These are the activations of a small network on made-up records, seen along a few directions, one row for each record.
Here are examples, each followed by its value of one field, G.
Other fields move the rows too, some of them a lot.
Strong random noise was added to every row along 21 fixed directions; ignore it. To show where, here is one row again and again, with new noise each time:
[-342  -45 -258  134   64  -57   91 -337  384  187   -9  232 -189  323
  -86  102 -163  368  101  -63  188   88  -63  -73 -148  -24 -110   76
 -284  280  193   75  110 -110  231  -23 -287  -24]
[-304  273   14 -130  -74   57 -145  -24  118  117  423  386  -94  -15
 -247  208 -201  175 -132  129 -343  156    1  132 -114  205 -246   53
 -546   18 -155 -268  -57   90 -121   17 -219 -302]
[ -30  271  161  225 -361 -296  349  -24  532 -135 -484 -472  443   64
  -84 -372  485 -143  -34  209   52 -101 -115 -224   15  -27  166 -199
  -55  310 -189 -121  589  -92   32  -56 -168  243]
[ -45  253   86 -149 -173  121  107  367 -191  -15 -202  -60  -22 -169
   75  221  244   51  107 -393 -361 -389  -90  177 -117 -158 -214    5
 -126   20 -143 -111   -8 -351  202 -331  141 -254]
[   2 -160  280   70    4  148  -61  -23 -117 -117 -154 -454   28  364
   21  -98    3 -270  -11   13   38 -169 -104 -233  220  122   70 -161
  144  -84  226 -176   91 -242  329  120  106  107]
[ 105 -138  490 -208  -77 -190 -132 -331 -644  -95 -155 -173   30  -56
   10 -346 -184  231 -130  -67  205 -281  -87  110 -127 -204 -177   46
  244 -251   77  -73  143 -158  -15  169  184  351]
[  15 -213 -122  -69  -53 -149    4 -153    0  233  402  416  338  105
   18 -520 -234   73  -34   52  454  365  342  296  172   75  -83   39
  -17 -307 -200  -53  128   25 -194  265  293   65]
[ -50  -37  -46  616  121  -99 -397   79 -427  116   53  384 -520 -268
  181  -18 -101  271  723    9  260 -105  478  -86  200 -280  -71   32
 -187  243  139   24 -147  -38  -62   40 -162 -209]
[ 101   31 -196 -186  118  -15   43 -240 -145  127  175   64   80 -319
  418  -64   84 -110  -41 -109  106  102  318  297    9   -6  -15  470
   15 -378 -106  349 -174  142  -30   87  281  252]
[-148   45  144  185  -94 -399  -28   73 -414 -667  482 -165 -108 -256
  146  495   69 -140  196  -67  -69 -136 -430  147 -352 -381 -266  -33
  199  125   26 -333  -76  242 -265 -249 -334  186]
[-186  114  249 -478   78  -24 -263 -395 -347  -67  -28 -164  -55 -133
  -85  315 -103  -74 -363  121 -207   59  105  112 -324  -49   44  127
 -238 -237  268    7 -227  -25  261 -267 -312  423]
[-486  119   42 -132 -170  164 -220   22  244  -38  218 -128  147   82
  -90   14 -115 -188  196  -91   32  426  158 -131   -2   57  102 -422
 -338   52  257 -421   39  -59  346 -437   14 -256]
[ -13  410 -415    1   -7 -193  -39  -72  374  379 -259  684  -91  -84
 -293  133  207  559   34  -28  -45 -133    4  183  169 -315 -322  138
 -201  333  -53  161 -136 -497   83 -167 -284 -102]
[  17  331 -197 -167 -303 -547 -145 -123 -138  124 -190  241 -232 -285
 -181    0   89   40  241 -264   22  225   37  119 -112 -416 -208   92
   20  178  231  609   34  -10  113 -252  -37  262]
[  14   39   98 -297 -109 -120 -208   12 -342  -32 -234 -165 -242   50
 -262  -30  -86   12   43 -202  -31 -112 -232  -93  351  -59 -297   97
  182   -2  143   75 -140 -287   29   55  296   18]
[-124 -388  -47   86  222 -527  476  411 -409 -330  184  199 -122  135
  222  136  150  -87  -25  -36  241 -136  -14  229  -68 -117   28 -142
 -206   85 -169 -446 -129  -35 -388 -233 -123  154]
[  -4 -103  153 -362   59   38 -440 -269  -73  108  485  233  130 -196
 -307   12 -465  326  -64 -347  -25  254  283  430  342 -156 -314  131
  129 -177 -169 -438  -87 -184  -19 -303 -116 -121]
[ 108  -65  342  418  275  390 -102   94 -115   60 -203  100   90  -38
    1 -163  220 -298 -419  751  125 -122  229   28   25   59  220  281
 -251 -165   -3 -281 -447 -308   43  199  181   46]
[ 107  143  373  147   -3  348 -247 -220 -100    3 -246  -86   64 -466
   -9   27  -13  207  -32   87  198   41 -135  -20   15 -106  -93  397
  484   59  -12  112  -28 -179  199   13  301 -167]
[  22  103  -39 -307   34 -134  113 -101   74 -102  -30 -186 -116 -180
  267  -80 -136  281  219 -253   54    5   79 -249  371  415   97 -285
   86  117   82 -266  383  331 -521 -209    2 -305]
[ 295 -197  373  -31  275 -511  428 -455  347  194  469  167    4  262
 -120 -175 -191   47 -643 -160   13  371  144  441 -145  130 -100 -247
    1   51 -154 -206  483  262  -17 -217 -151  358]
[ 301  223 -481   63   25  189 -195  -82  376  143  106  320   37 -353
  206   57   27 -268   81  110 -106  321  423  117 -157  -20  365   84
  -91 -147  368  327 -224  377 -229 -342 -200  -75]
[ 482   15  203   58  296  529 -199  210 -257  228 -224  163  -85   13
   48   30  107 -283 -423  266 -390 -288  157  104 -132   18  278 -114
 -114 -378  164   29 -532 -248  229   30  152  -45]

[-227  333 -126  -32   13 -398  178  -75  266   -8 -167 -271 -205  -92
 -120  -78  311  -83   24  204  347  276 -121 -279  573  232 -361   40
  -50  378 -105  -14  -22   -9 -288   58  633   -6] | g4
[ -48 -116   47  110   34  318 -117  -86 -123 -125 -164 -128 -230   22
  -75  434 -232   47   19  281  -29 -191   86 -155 -178  282   46  460
   55  100  345  133  100  150 -176  -18 -451  -98] | g3
[-142 -142 -207  350   32  -72 -385  -47 -355  -14  269  269  -92   81
   39   73 -101  -59  338  288  178  -78  339   68   14 -244  -52  162
 -247 -131  117    3 -287  -75   -8  233 -379  229] | g1
[-210 -121 -149  169 -343  222  100  -18   95 -208  -41 -389  389   73
  101 -135    2  -40  198  100   38 -211 -179  -69 -521 -112   64  232
  -55 -156 -238  153  168  186  -63  334  -78  113] | g2
[ 658 -153 -150  285  -39  344 -193  473 -274  257 -634  360 -111 -126
 -224  171 -101  258  224  206 -156 -443  487  -28  169  143  255  233
  298   97  -41  444  156 -115 -387   55 -528 -341] | g3
[-491 -111 -127 -417 -104  197  -83 -101  335 -100  208 -124  565  344
  -95  -69  -99  -38  -43  -45  127  222 -160 -132  505  212   95   93
   17 -190  -68 -403   26 -331  355  136 -127  -22] | g6
[-225   66   37  227 -109  101   35  -77  317  -47  322 -142  181   -9
  291 -220   87    0  293 -318  -50   -1  -64  -12 -397 -357   82 -420
  -92   17   52 -144  156  147  427 -112   18  -26] | g7
[ 138   10  -62  -19  -13 -481   47  174 -196 -167  262  310  -61 -130
   49  -60   83  -18   71  -80   18  134 -328   28   89 -203    6 -205
  278   38 -107  168  -90  207 -166  183  -17  121] | g2
[ 338  338 -411   66   40  221 -212  465 -150  -63  -98  298 -376 -398
  327  253  270 -203  271 -153 -595 -237 -382 -175 -132 -250  284  -94
   51  -93  195  505 -683  219  -40   91   60 -295] | g8
[ 196 -244 -221  318  238  192  -71   29  267  -64  129 -375 -161  -56
  103  -31  -53  189  319 -419 -360 -423   34   12 -168 -488   60 -271
  -91   54 -312 -207 -288  209 -141 -108 -223  -42] | g9
[  -7  253   28   60  412   82   -8  -96 -121   12  -76 -267 -357 -420
  166  -44  301  340  -54  161  -67 -434 -264 -173  204 -144 -365  103
  -52   71 -464  -77 -598   50 -299  426  640  -30] | g7
[ -71  348  122 -133  324 -303  -87  -23  -99  -14  405  251 -110 -333
  108  426  252  104  -86  -20    1  346 -231   15  360  -46 -195 -369
  297  168 -220  -46 -266  -32  333  -57  154   10] | g8
[ -26  -36 -165  445  -25  104  -56  149  448   15  570 -195 -149  154
  -91  388 -105 -265  405 -393 -194  457 -173  -93  171   51 -182 -179
  249  292 -282  167  114  258  380   28   35 -304] | g1
[ 206  133  170  -56  175   67  -25 -199   60  145  -21  403  -32 -265
   58    0   79  205 -335   35 -222 -208   39  270    9 -126   15  521
   47  -89   69  123 -113 -118  108   23 -273   87] | g9
[ 178  427   52   -6 -171 -276  -27   -5 -110  145  -28  220 -349  110
 -310  392  137 -142 -157   65 -240  -96 -103  170  152  130 -606  295
   77  171  256  347  150 -221   72  -12   22   66] | g4
[ -16   11  507  159  119  193 -263 -273  125   75  290  430  -32 -165
 -211  -91 -282  212 -319   86  -27  258  -94  187 -313 -223   21   -5
   23   70  222 -302  -75  -30  277 -185 -141 -157] | g5
[ -61  396  154 -468 -153   72  145  326 -226 -149 -126  314  262 -471
  299   82  248  219 -133  -42 -354  -92 -461  -94   68  233  279   17
  113 -119 -340  -18   44    9  -29  175  -17 -328] | g6
[   4   26 -144  133   69  115  -88  343  286  -23  661  390  241  -67
  115  108   58 -131  153  -81 -261  327 -153  -19  295   34  241 -287
  186  -33 -347  -56 -121  213  231  237 -223 -291] | g7
[  96   65  -51  -11  -30  -44   67  333   -5   99  -12   72 -192    1
   16 -225  133 -349   -6 -169 -185   60   92   95  -59 -112   22 -225
 -328  -67  114  -25 -259   -1  -34 -210  453 -136] | g10
[ 460  -58 -546 -319  243  -41  -20  -96  185  140   49  184 -279  303
 -227  493 -187   97  -70 -525  166  108 -252  233  120 -201 -455 -428
  712   93  581  217 -261 -269   23 -625  326  -71] | g4
[-404 -142 -282 -107 -175  131 -332  167   37   53  119   60  409  340
 -273  349 -103 -127  354    8  297  459  272  -86  129  -72  115 -467
  126   36  143   12   34 -369  686 -279 -331   12] | g5
[  66  -13  498  264   29  527 -367  270 -276 -194  155  192 -138 -418
   38  203 -164  -97   34  152 -228  170 -397 -230   31  109  282  339
  452    7   35  137 -223  179  250  321   -2 -495] | g9
[-119 -154 -147  -99  167  185  100  345 -357  122  -94  141 -302  106
  447   91   18 -212  262 -183   76   49  176 -208  258  365  285   47
 -122 -142  246  292 -153  -41  274  120  296 -262] | g10
[-213 -110   41 -159 -285  -62 -332  185 -400 -210  493  177  -93  258
  109   67 -312 -213  440 -353 -217  135 -299 -203   98   38  124 -219
  210 -192  407  180  131  174  414  298 -287 -102] | g3
[ 235  -78  126 -179   29  201 -107   48 -131  151   80   -2  529 -336
  -55   33    9    2 -179   38  115  315  284  282  184   58   62  149
  432 -282 -623  166    9  -94  163   67  187   41] | g10
[ -91 -101  -87 -213 -236  -85  220  -21  -19 -277 -122  -37  417 -275
  185 -142   49  295   84 -260  165  -32 -579    0 -139 -211  124  354
  472  -57 -383  224  129   54  -61  248   17   48] | g8
[ -34  151  204   66   94  207  177 -343  362   -1 -132 -271 -122 -258
  252 -465   16  411  -88 -157 -129 -372 -258  -91 -233  -85  -60  136
 -228   49  -92 -273   26  202 -272  103  344 -202] | g2
[-277 -140  -76  144  189  234  123  120 -122 -143  231  151  -57 -204
  378  359 -110   95  176   64  281  199  149    1 -318  178  170  -26
  -84   73   41 -203  -43  249 -136 -273    8 -337] | g5
[-167  264 -169 -769 -200 -224 -288  197 -422  -77  260  549    9    6
  -55  344 -164  130   53 -254 -386   79 -239   22  192  106   22 -320
  -10 -219  248   -5  -91  -97  101  -95 -431 -124] | g1
[  47 -245  224  682  413  313   -3 -415  528  184  395 -189  133   98
  -25  -96  -71   27 -200  321  220   38  489  205  255   96 -193  418
 -122   67 -407 -501   52  -51   14  158  -37   61] | g6

Which value of G does each new row have?
[ 120  -41  364  272 -181 -269 -126   -2 -116 -183  239  -59  299 -126
   20 -270  135 -336  104  -61  207  127  213  247  275 -316  -77   56
  361  -28   38 -253  249 -186  199 -147  -25  276] | g5
[ 335  270 -115  338  -68  199 -268  284 -230  137 -480   14 -561 -389
   -3 -222  124 -107  311  215 -315 -379  200 -259  176    3   17  387
 -256   69   73  365 -337  172 -538  301  237 -274] | g5
[-423 -179   65   52  166  523   13 -253   53 -175  -66 -204  253  114
  379   93  -91  215    3  338  255 -126 -129 -351 -480  155  446 -137
  -70 -118  239 -180   -1  101  282  147 -248  -25] | g3
[  65  -91  111 -170   74  133   71   95  -46  -83 -163  231   26 -238
  -25    0 -138  450 -123  -73  -54 -140 -277    0  -47   10  142  127
  173   59 -159 -133  -26    6 -265  -21 -130 -306] | g2
[-199  259  192  -39 -256  291 -206 -231  457  395   89  124  -19   -1
 -419  -42 -292  113  -34  -59 -106  496  107  -40  173  361 -243  379
  -75  172  -28  244  369  -14  371   89  130 -404] | g8
[ 449 -116  -62  624  360   93  326  416  157  -12   89  322  -71  -77
  142  197  291 -197 -199  352   64  -27  -15  148 -185  -22  154 -118
  171  162 -185   11 -236  146 -257  -33   88 -155] | g2
[ 168  -61 -150 -470 -438   42  -94  181 -316   27 -201  -56  354   30
  -54 -377 -167 -224   17   18  -98 -136  483  171 -181  138  184    2
 -217 -499  143   68  205  107 -460  -96  -33   85] | g8
[ 139   45  215 -157  339  -40  119 -602  188  -55  300  149 -112  -25
  163 -427 -144  330 -525  217  243 -215 -329   94  257  193 -355  330
  196 -159  260 -406  -77  129 -583  338  445   33] | g9
[   0   24  146 -282 -245 -174  -98  -55 -309 -180   41  211   59  -68
  187 -294  -94 -127  -13 -106 -130  -26 -223  -18  -24  -23  256  201
   31 -284  333  109   75  101   -3  186 -190  135] | g1
[ -99 -173   23   98  167  -56   82  -83  106  180 -216  355 -271 -102
   93 -474  -80  209   23  -71  301  249  -60 -154 -138 -207  325   18
 -119  152  246  217 -184   97  115   50  274  -97] | g3
